These are the activations of a small network on made-up records, seen along a few directions, one row for each record.
Records have a field called Zigu. Each example row is followed by its value.
Other fields move the rows too, some of them a lot.
In the rows, zero is written as 500.
Random noise pushes rows far along 3 fixed directions. That doesn't count. These rows show it; they differ only by the noise:
[537 385 412 574 531 630 927 544 391 746 363 718 424 599 697 416 627 454
 505 471 472 685 567 518 347]
[454 485 493 510 563 534 608 517 452 583 476 594 555 666 516 506 555 488
 346 550 472 543 609 508 461]
[565 479 502 809 465 495 709 377 274 533 559 397 323 515 524 321 484 478
 816 495 536 544 354 471 451]
[479 528 534 664 520 472 539 423 368 485 572 426 471 605 447 432 484 500
 556 554 511 486 483 478 502]
[503 448 466 559 540 555 705 506 419 624 455 602 490 627 564 463 564 471
 455 513 476 579 550 513 429]

[369 598 527 530 504 449 260 426 492 379 643 415 580 529 336 518 429 576
 376 550 570 402 573 478 630]
m1
[502 488 472 604 503 514 645 494 361 554 496 480 350 397 537 427 587 495
 720 452 604 540 479 470 410]
m24
[451 572 572 703 444 518 576 460 352 460 553 390 424 478 555 387 427 597
 686 583 535 466 517 408 476]
m23
[589 415 434 507 476 556 694 574 446 638 386 581 410 405 677 500 559 466
 601 490 519 591 471 485 416]
m4
[683 440 426 384 439 366 311 507 548 467 589 409 472 456 358 627 477 335
 612 324 457 406 250 636 586]
m8
[552 537 452 370 433 443 404 585 482 515 546 367 428 403 471 574 530 489
 588 442 553 453 331 516 527]
m5
[567 453 548 552 466 434 516 416 464 488 506 408 513 483 482 495 462 480
 605 508 532 504 389 488 520]
m4
[608 438 349 234 390 511 520 687 543 547 366 555 470 460 521 611 639 483
 499 400 512 521 370 637 473]
m6
[603 437 443 319 414 396 289 569 631 439 491 437 523 493 404 629 538 446
 535 448 419 394 288 577 592]
m20
[511 454 491 532 471 449 441 469 447 477 510 409 440 406 463 462 487 447
 664 516 484 482 389 459 529]
m15
[619 611 588 547 372 354 328 444 350 269 645 214 382 346 300 483 454 520
 755 453 585 426 280 444 599]
m9
[467 599 567 674 547 439 368 350 472 370 642 326 476 469 383 455 394 521
 658 583 534 382 502 427 534]
m3
[334 661 602 853 459 461 630 369 199 440 588 296 273 367 488 225 448 551
 862 566 644 493 498 318 483]
m16
[409 477 600 759 609 556 638 351 452 601 576 543 494 598 581 345 423 540
 539 630 479 492 642 394 425]
m14
[388 690 633 809 408 526 642 449 233 365 562 329 301 378 578 281 508 660
 861 588 600 555 555 360 488]
m23
[219 614 640 764 607 516 538 381 377 474 552 486 496 588 545 336 393 614
 492 713 541 571 785 355 453]
m10
[391 532 444 421 577 561 609 584 507 582 434 679 520 543 549 494 519 527
 321 550 481 592 714 501 409]
m2
[628 500 410 434 384 437 539 583 463 531 468 482 385 366 500 485 594 453
 688 379 506 471 270 543 547]
m16
[282 759 555 278 489 413 299 684 540 384 507 506 614 545 414 595 604 605
 182 630 532 441 735 427 618]
m18
[421 547 423 282 466 584 722 723 536 682 328 746 520 525 661 515 703 529
 328 478 496 622 655 502 451]
m18
[486 539 520 449 488 448 360 490 541 399 539 488 530 501 434 548 425 525
 496 521 438 429 492 524 535]
m23
[379 605 494 301 496 482 489 701 532 477 409 629 530 535 544 584 656 606
 216 572 550 530 754 530 482]
m6
[610 435 415 517 432 477 580 497 554 562 462 497 423 426 524 465 531 433
 556 401 540 518 389 564 422]
m19
[530 327 364 290 513 591 579 597 611 624 437 730 532 582 549 621 572 434
 308 390 451 570 485 620 446]
m7
[726 370 384 224 424 445 245 533 719 479 488 509 554 499 391 687 461 390
 527 348 390 381 250 680 608]
m12
[445 503 537 452 534 495 403 508 541 432 514 459 640 511 461 521 493 535
 379 507 460 497 574 518 523]
m21
[522 334 436 386 600 578 461 445 634 632 441 690 648 585 486 568 424 418
 368 468 387 480 522 598 482]
m13
[478 545 483 190 503 428 260 662 633 476 465 585 649 566 383 664 585 492
 200 496 446 393 523 538 632]
m22
[384 631 527 395 519 464 364 575 423 460 537 446 491 463 460 592 623 603
 360 549 592 460 617 456 533]
m24
[444 625 552 176 452 399 309 644 516 393 536 437 598 478 382 686 644 502
 275 477 556 479 555 486 569]
m8
[609 403 369 428 425 485 502 504 574 553 493 481 466 438 477 507 526 421
 599 362 517 534 353 627 476]
m19
[573 369 369 334 541 538 599 593 585 623 370 654 487 542 505 585 565 406
 415 414 436 517 443 569 403]
m7
[615 461 400 281 397 441 456 648 535 513 437 545 428 398 498 590 654 457
 511 385 528 466 386 623 524]
m24
[405 512 547 539 543 551 517 443 507 482 454 531 554 531 497 507 491 551
 416 499 517 492 596 447 539]
m13
[597 336 413 203 540 550 395 607 649 663 451 642 639 566 436 658 533 383
 307 411 416 443 436 564 505]
m22
[551 464 463 414 507 476 412 533 624 462 547 502 576 530 398 513 470 484
 370 472 471 446 490 574 503]
m2
[396 509 606 411 562 460 203 439 616 396 547 474 677 606 389 622 472 470
 243 527 462 393 545 491 588]
m15
[471 631 561 777 409 484 549 421 196 419 622 261 265 355 474 326 459 630
 834 567 635 462 401 370 501]
m17
[303 706 597 217 467 431 287 697 555 397 560 458 676 527 364 679 600 528
 161 641 581 510 697 471 591]
m5
[448 562 587 598 464 525 619 436 438 490 490 498 419 485 551 429 533 499
 532 550 496 568 587 388 471]
m14
[574 434 421 297 547 591 673 606 528 661 366 719 550 584 562 581 634 441
 269 453 410 605 634 589 452]
m17
[508 467 453 391 461 599 596 681 494 570 440 615 553 458 520 563 577 526
 402 458 534 589 506 515 502]
m9
[813 222 356 605 476 537 604 368 622 607 518 522 416 465 545 450 393 366
 768 322 414 486 133 631 500]
m12
[550 516 534 399 468 444 246 483 630 398 579 407 622 516 292 655 426 452
 418 581 455 422 401 536 631]
m12
[708 303 327 272 447 492 347 510 730 602 562 545 592 518 394 620 459 357
 481 283 395 443 235 659 534]
m18
[456 522 570 641 537 429 402 409 466 416 597 361 438 495 425 465 459 518
 639 566 503 443 497 406 505]
m20
[573 423 541 653 573 452 439 378 540 512 582 434 487 544 475 453 368 470
 597 552 470 430 428 496 477]
m10
[606 438 477 586 504 434 452 412 527 491 517 432 448 498 486 459 405 461
 683 501 454 457 284 534 518]
m10
[451 459 487 636 579 576 714 437 471 630 448 635 466 550 626 385 495 485
 536 570 435 579 568 414 423]
m14
[770 289 373 312 508 501 319 449 669 527 486 489 535 508 290 631 426 324
 612 280 398 344 130 701 495]
m17
[770 339 401 460 436 535 560 488 530 534 445 537 388 392 496 521 483 362
 681 253 463 504 157 607 458]
m9
[632 444 365 206 372 451 505 706 544 567 404 551 460 390 515 617 663 412
 576 314 496 490 251 633 525]
m8
[493 516 474 395 502 431 347 512 535 464 520 440 507 461 357 545 471 421
 492 462 492 388 418 501 550]
m16
[211 787 687 675 491 427 373 489 318 266 608 302 421 446 379 406 525 659
 473 626 652 455 703 252 636]
m22
[620 370 398 369 467 644 816 514 561 689 356 693 485 478 671 489 620 396
 519 418 439 666 503 583 394]
m3
[688 310 463 311 438 499 409 475 681 549 462 491 533 533 430 647 524 335
 516 363 386 471 254 620 490]
m20
[618 538 589 635 416 408 135 325 471 310 663 207 466 424 288 515 348 481
 786 453 522 251 218 529 643]
m13
[535 498 404 445 445 512 476 619 534 476 480 489 485 437 439 604 568 520
 467 488 541 541 404 544 524]
m6
[476 595 531 246 476 417 220 647 578 340 499 445 612 458 403 690 562 540
 343 498 488 409 550 549 612]
m21
[536 533 528 679 464 453 508 416 488 445 571 415 429 475 438 397 422 521
 574 477 531 453 441 494 455]
m2
[591 379 378 492 484 601 694 488 544 692 381 665 531 509 571 453 554 436
 446 394 482 555 450 547 391]
m1
[273 667 647 620 556 553 551 525 376 460 497 453 457 506 588 462 509 644
 443 628 535 552 724 372 448]
m11
[551 454 386 551 466 556 726 495 388 628 424 621 340 371 600 380 551 463
 681 437 526 615 479 503 402]
m1
[653 453 477 685 442 446 634 380 392 577 558 376 332 458 513 383 467 417
 815 430 557 506 328 591 474]
m19
[667 489 475 559 433 434 547 426 409 535 566 329 360 430 471 440 505 395
 811 367 502 522 248 578 519]
m5
[381 434 505 536 547 573 644 536 536 593 468 634 571 575 606 485 480 557
 364 521 445 622 679 482 423]
m11
[614 352 391 173 470 505 373 626 662 610 381 584 557 474 504 718 567 389
 339 407 393 452 376 592 524]
m15
[405 516 558 480 578 437 393 504 571 424 522 496 611 552 470 565 483 564
 295 568 535 453 637 459 573]
m4
[594 529 430 231 389 442 308 678 538 381 489 443 450 421 386 659 650 488
 515 409 515 438 360 581 572]
m7
[411 638 689 651 576 342 183 360 455 282 706 244 607 583 293 512 326 535
 412 649 491 317 600 483 660]
m21
[520 439 496 583 474 514 599 490 466 464 517 512 414 457 579 447 454 472
 638 453 486 573 435 490 472]
m11
[492 596 541 592 476 451 336 403 494 419 613 346 549 526 429 507 415 543
 573 575 521 347 445 466 567]
m3

Here are new rows. What is Zigu for each?
[672 350 324 367 432 558 638 607 528 574 420 592 390 426 563 559 642 443
 570 314 475 593 313 579 457]
m7
[482 545 530 465 462 456 343 517 528 441 562 419 524 521 448 548 479 520
 478 568 478 387 498 440 580]
m14
[559 479 433 444 509 463 459 465 535 517 470 439 453 464 434 523 504 431
 612 408 530 468 378 573 458]
m19
[467 500 639 433 517 428 208 372 667 407 628 427 668 647 304 592 372 440
 297 558 435 318 497 525 589]
m14
[521 443 433 245 591 582 480 613 672 659 457 670 638 588 494 633 576 429
 269 448 438 497 582 549 448]
m18
[461 499 565 680 562 555 651 388 381 591 495 530 542 602 555 417 443 498
 507 591 476 530 633 451 507]
m13
[450 551 550 562 429 428 284 504 497 338 625 300 499 459 369 538 482 529
 560 584 524 441 418 427 625]
m20
[489 476 512 490 558 515 505 473 477 504 468 501 537 470 519 492 486 506
 536 481 456 529 498 526 462]
m21
[393 458 481 567 545 595 789 522 435 689 381 648 422 539 721 420 606 563
 488 565 463 653 605 425 396]
m20
[445 503 453 392 547 545 669 584 514 637 383 620 460 487 594 501 599 453
 466 431 515 599 580 510 383]
m5
[467 505 441 528 438 484 520 546 434 452 547 483 385 447 488 503 540 535
 536 470 548 535 476 484 517]
m7
[438 428 483 336 569 479 372 534 658 518 446 554 608 608 429 617 488 438
 297 538 407 436 564 508 497]
m20
[405 538 491 609 534 524 519 410 402 534 531 531 467 477 467 389 457 519
 555 546 546 510 571 480 472]
m1
[614 489 418 524 443 537 681 542 455 535 461 502 403 410 560 438 578 528
 613 406 522 603 435 481 409]
m2
[585 481 529 401 465 437 323 482 550 376 597 420 533 505 306 546 456 434
 434 502 491 390 412 580 579]
m17
[450 503 466 454 446 469 404 525 473 425 583 473 471 511 434 552 528 547
 469 457 544 487 475 506 541]
m7
[704 395 466 417 466 403 313 518 601 465 546 409 529 445 424 620 431 445
 576 404 446 343 265 627 559]
m21
[363 544 568 696 509 532 605 406 408 468 478 474 485 499 517 402 445 576
 551 551 567 500 574 387 537]
m13
[620 409 438 552 610 552 444 431 549 531 530 577 575 601 455 473 460 414
 456 435 403 454 435 580 472]
m17
[542 336 492 488 561 524 598 464 594 588 440 621 550 543 578 525 488 459
 461 439 506 520 477 556 471]
m4
[419 570 544 571 538 506 498 497 538 470 532 510 548 563 466 451 472 557
 297 555 518 481 661 464 457]
m2
[472 440 451 456 584 585 604 536 598 590 497 660 594 621 556 499 499 545
 263 486 481 541 618 561 453]
m2
[517 546 536 537 419 478 640 528 356 513 495 475 386 415 517 433 579 502
 604 500 563 576 476 372 507]
m22
[310 616 651 693 622 467 338 351 514 342 659 438 600 637 434 431 354 593
 315 705 523 421 705 395 601]
m12
